Each row below is a small network's average activation on inputs in which a field has the value named, seen along a few directions.
Related values have similar rows: they may be neighbours, one step apart, or belong to one group.
Strong random noise was added to every row along 6 fixed directions; ignore it. To show where, here is one row again and again, with new noise each time:
[ 100   18  450  353 -274   85   38 -360  180  -42 -114   53   -9 -100
  -35  248 -568 -292 -115]
[-264  -54  266  -79  -85 -223  132   56  -67 -218  -87 -104  259   42
  -33  226  180   40  263]
[-117  252  349  -90  -72  131 -415  303  -94 -184 -121  -12  409 -164
 -351   52 -406 -117  598]
[  80   51  135  -56   23   65 -493   47   61   56   78   99 -267   22
 -370  -22 -347 -138 -116]
[  96 -332  547  385 -500 -450 -862  -99  353  111  -15  185 -401  342
 -132   71 -397 -433 -771]
[  46   91  104  308 -105  125  615 -328  211   65 -263 -274 -401 -317
  305   82 -141 -277 -124]
[-277 -147  -41 -305   -4 -612  136  227  -32 -124  -78 -282  302  328
  -82  113  613  201  100]
[   6 -245  139 -111  133  -33   -5 -428  -30  -60  345  292 -309  249
 -311  330  -50  138 -399]


Field ZILU:
vit: [   1  195 -244 -112 -297 -379 -351  907  -39  219 -403 -481  808  151
    0 -706  -41  135  364]
viko: [ 144  -94  229  398 -254  -50 -153  118  139  -13 -378  -43  268  217
  227  201 -468 -390   50]
deto: [-400  -13  140 -107 -120   87 -435  406 -119 -191  -50   42  105 -111
 -134   17  389   84  587]
burus: [-204 -586  357  296 -254 -416 -163  -74 -116 -111  323  184 -360   66
  562  -80  387 -106 -730]
tavel: [-120   13   54   57   14 -397  132  269   42 -118 -143 -235  364   27
  511  189  316 -257  -92]
nerof: [ -18 -131 -278   37   53 -333 -361  536  153   90 -122   22  -67  304
  157 -133  271 -127 -273]
vuli: [-373 -134  638  274  -66  490 -378  235   -6 -413  140  255 -355 -242
  131   68   75 -139  453]
mas: [ 382  196  318  158 -317   -3 -526 -428   59   30  151  325  421   60
 -252   94 -437   60 -134]
karo: [-632 -291  929   92 -239  131  -50  -27 -611 -664  280  650  214 -233
  492  579 -109 -125  417]
giguz: [-240 -391  334  152 -262   38  -67 -205   49   27   -6  253 -366 -213
  228   76  437  -17 -246]
zuled: [  58  186 -380  107  358  216  266  -26  132  -56 -161 -184 -411 -267
  -17 -119  -43  -30  188]
fepes: [-203  -53  -65  -48 -334 -460  234  289   73 -258  -31 -144  513  149
  445 -142  186   62  132]
garap: [ 184 -178  193  223 -125  291  -31 -266  139  263   69   80 -431  -78
   24 -123   70 -236 -171]
zabep: [-197  -96  454  464 -343  121  431 -646 -134 -190 -117  164  124 -297
  608  167  -39  122 -199]
lobez: [-523 -133  223    7   76  408 -197  511 -311 -128 -161  165 -338 -191
  317   44  244 -244  736]
tor: [ 400  150 -102   88  193  734  -33 -780 -186  292  448  639 -762 -347
 -284  -10 -612  289 -561]
ZILU is arranged as a ring.
Question: A walk along ZILU starts at vuli and steps to its neighbour deto. Put vit, viko, nerof, garap, tor in the order it reaches them.
Answer: garap, tor, vit, nerof, viko
Question: List every value one step from karo, in the order listed.
Answer: tavel, fepes
Question: How many steps from neighbour to neighbour lead from zabep to lobez, at the fewest?
Answer: 8

Field SETUG:
toze: [-259 -696  341  412 -226 -303   75   66   75  -48  -30  142 -893  182
  544  297  538 -331 -618]
lovaf: [-475 -483  374   54 -149 -475  296 -213   28  -37  155    4 -654   69
  308  113  960  154 -300]
totol: [-264  247  -69 -114  -51  -90  177  588 -208   10 -246 -357  416 -304
  257 -486   67   33  377]
pelem: [ 373  253 -169   41  -59 -149 -279  174  272   58 -326 -291  723  216
 -355  -15 -720 -283  317]
sokek: [ 233   49 -223  -28   64   17 -432  211  219  101  -64  -31 -521   21
 -217 -100 -260 -314 -309]
kotak: [  50  690  184  606 -517   80 -341  877  239   57 -727 -653  301 -655
  655 -618 -616 -665  590]
nozi: [  29 -403   57  -78    0 -367 -201 -253 -175   -9  353  283  -18  484
   54  177  190  303 -630]
dida: [-121 -175 -523 -618  290 -490 -303  442 -182  167  239  204  406  454
 -151 -275  780  515 -250]
baze: [  18  114  215  243 -309    3  250 -448   92    5  -89  123   47 -130
  492   90 -100 -155 -400]
rane: [  -5  -98 -448 -116  135 -598  338   71  243   67 -113 -294  -78  377
  115   63  366   -8 -254]
lako: [ 329  171 -297 -159  204  405  163 -497  -11  225  108  143 -162   31
 -478  -27 -147  260  -63]
rulak: [  71  -25  -20   32   30  259  349 -370  106  135  219 -142 -339 -165
  -85  -28   62  -20  -73]
golug: [ -96  202  479  343 -444   44 -432  187   59 -142 -503 -193  570 -263
 -123  -40 -257 -149  746]
ker: [ 212  222 -548 -470  644  616  133   89 -135    6  207  -44 -244 -165
 -416  -67  -66  175  345]
SETUG is arranged as 3 separate groups.
Question: Which other values are in the same group as rulak? Give them in the order they are listed.
Answer: lovaf, lako, golug
Question: Which other values are in the same group as totol? Give them in the order they are listed.
Answer: kotak, nozi, dida, baze
